[141  82  97  86 115 188 114 140 118  76 179 169 128 142 172 138 126 129
 107  66 106  88 151  98 101]  <123>
[125  76 118 138 129  98 172 114 115  86  88 128 142  66 125 131 129 119
 104 126  98 133 151 126 127]  <80>
[179 118 106  97 141 128 101 188 151 115  76  66 138 140  88  83 129 142
 107  98 172  86 169 114 126]  <12>
perm: [ 76  98 151 179 172 115  66 118  82 107 188 141  97 101 142 138 114 126
  88 129 106 128 140  86 169] | <123>
perm: [104 114  86 115 131  76  98  88 151 127 125 142 128 118 129  66 119 126
 138 133 129 125  98 172 126] | <80>
perm: [107  98 172  86 169 114 126 179 118 106  97 141 128 101 188 151 115  76
  66 138 140  88  83 129 142] | <12>

[128 123 131 190 134 104 143 174 131 135 131 130 145  72 133 116 178 155
 111 147 131 147 165 116 121  99 148 131 142 126 113]  <111>
[129 125 130 187 128 101 143 171 132 135 131 130 145  72 133 113 176 154
 110 146 132 147 129 113 117  96 147 130 142 121 111]  <15>
[109 138 143 118 182 120 141 102 108 179 121 100  90 194 112  90 147 132
 150 149 119 158  84 102 135 124 151 122 102  78 109]  <41>
[124 135 147 158 122 102 182 194 150 132 109 143 108  84 112 102 149 138
  78 179 118 120  90 102 119  99 109 151 141 121  90]  <43>
[131 111 121 174 142 165 147 104 177  72 148 126 134 131 190 131 135 131
 143 155 116 147 145 116 130 133 113 128 123 131  99]  <131>
[114 120 137  98 134 138 136 121 125 113 109 134 103 147 108 132  99 107
 120 133 112 105 108 132 138 142 102 137 113 137 125]  <120>
[128 123 131 190 134 104 143 174 131 135 131 130 145  72 133 116 178 155
 111 147 131 147 129 116 121  99 148 131 142 126 113]  <148>
perm: [113 126 142 131 148  99 121 116 165 147 131 147 111 155 178 116 133  72
 145 130 131 135 131 174 143 104 134 190 131 123 128] | <111>
perm: [151 141 121  90 124 135 147 158 122 102 182 194 150 132 109 143 108  84
 112 102 149 138  78 179 118 120  90 102 119  99 109] | <43>

[160  95 160 155 103  92] : <117>
[ 83  79 174  83 146 177] : <8>
[167  98 104  89 103 153] : <87>
[167 146  72  92  75 184] : <140>
[150 171  81 106  84 175] : <44>
[147 171 109  86 170  86] : <134>
[178 146  83  79  83 174] : <193>
[ 80 172 117 178 119 138] : <152>
[147 170  86 108  86 171] : <92>
[103  92 160 155 161  95] : <208>
[155 160  95 103  92 161] : <142>
perm: [ 80 117 119 138 172 178] | <152>
perm: [ 79  83  83 146 174 178] | <193>
perm: [171  86 108  86 170 147] | <92>
perm: [ 92  95 103 155 160 160] | <117>

[ 92 106 149  91 112 104 108 148 130 102 128 118] -> <129>
[155 180 149 175 132 185 135 129 155 176 162 151] -> <183>
[123 111 146 107 169 105 168  89 153  94 102 160] -> <161>
[133 101 118  99 116  97 110 100 106 110 114 105] -> <65>
[162 146 145 136 143 151 145 104 155 145 151 150] -> <83>
[ 88 113 132 102 109 112 104 117 114 111 122 115] -> <76>
[117 129 101 128 116 134 112 113 112 138 131 123] -> <98>
[116 103 117 112 120 102 116 123 106 113 104 109] -> <210>
[131 136 146 129 135 139 137 140 145 135 146 141] -> <56>
[101  97 114 110  99 105 106 110 101 118 133 116] -> <219>
[104 102  91 130 149 112 128 106  92 108 118 149] -> <104>
[143 100 120 102 123 104 116 112 116 116 111 116] -> <6>
perm: [ 97  99 100 101 105 106 110 110 114 116 118 133] | <65>
perm: [111 169 102 123 153 105 168  94 160  89 107 146] | <161>
perm: [ 92 118 128 148 106  91 112 149 130 108 104 102] | <129>

[189 167  69 127 137 157 163 152 117 179]  <194>
[128 108 126 131  66 137 116 132 112 120]  <109>
[182  90  84 150 110 103 177 156 134 159]  <137>
[122 138 167 120 189 140 130 113 140 109]  <14>
[ 78 106  94 118 103  71  87 119 108 156]  <38>
[171 198 113 109 139 190 119 142 132 147]  <189>
[ 71  87  78 106 109  94 156 119 118 103]  <190>
[ 72 101 118 116  96  73  91 124 127 135]  <20>
[103 185 125 101 187 150 159  91 124 143]  <46>
[189 122 140 130 138 120 109 113 167 139]  <49>
[ 81 102 105 121 130  70  87 113 108 151]  <36>
[171 198 113 109 139 190 119 159 132 147]  <218>
perm: [140 109 122 138 167 120 189 140 130 113] | <14>
perm: [132 147 171 198 113 109 139 190 119 159] | <218>
perm: [130 120 122 113 139 109 138 167 189 140] | <49>
perm: [ 70  81  87 102 105 108 113 121 130 151] | <36>
perm: [156 108 119  87  71 103 118  94 106  78] | <38>
perm: [109 113 119 132 139 142 147 171 190 198] | <189>

[166  78 143 112 140 130 152 117 133 149 129 153 142 106 128  96 121 111
 115  74 124 138 145  79] = <45>
[158 105 123 101 140  79 125  95 131 187  97 116 127 135 141 115 189 125
 119 117 106 112 126 112] = <74>
[109 121 146 108  91 111 139 181  93 187 109 140 144 127 127  80 136 140
 139  97 113 111 112 123] = <89>
[104 164 162 158 130 159 143 132 117  71 101 130 139 135 136 144  84 164
 117  92 134 162 154 100] = <62>
[170  88 129  97 138  97 129 100 137 184 115 136 137 130 134  96 172 101
 120 106 108 112 134  99] = <52>
[144 139 111  97 140  80 113 109 127 181 111  93 112 136 139 127 187 123
 121 146 107  91 109 140] = <160>
[127 109 107  92 187 109 139 127  80 136 112 144 123 111 113 121 181 139
 111 140 146  93 140  97] = <23>
perm: [ 80  91  93  97 107 109 109 111 111 112 113 121 123 127 127 136 139 139
 140 140 144 146 181 187] | <160>
perm: [ 91 111 139 181  93 187 109 140 144 127 127  80 136 140 139  97 113 111
 112 123 109 121 146 108] | <89>

[124  87 139  58 137] : <143>
[124  87 139 102 137] : <136>
[141 120 128 117 127] : <105>
[122 126 129 119 126] : <10>
[ 58 139 123 137  87] : <90>
perm: [119 126 129 122 126] | <10>
perm: [127 117 128 120 141] | <105>
perm: [ 58  87 124 137 139] | <143>

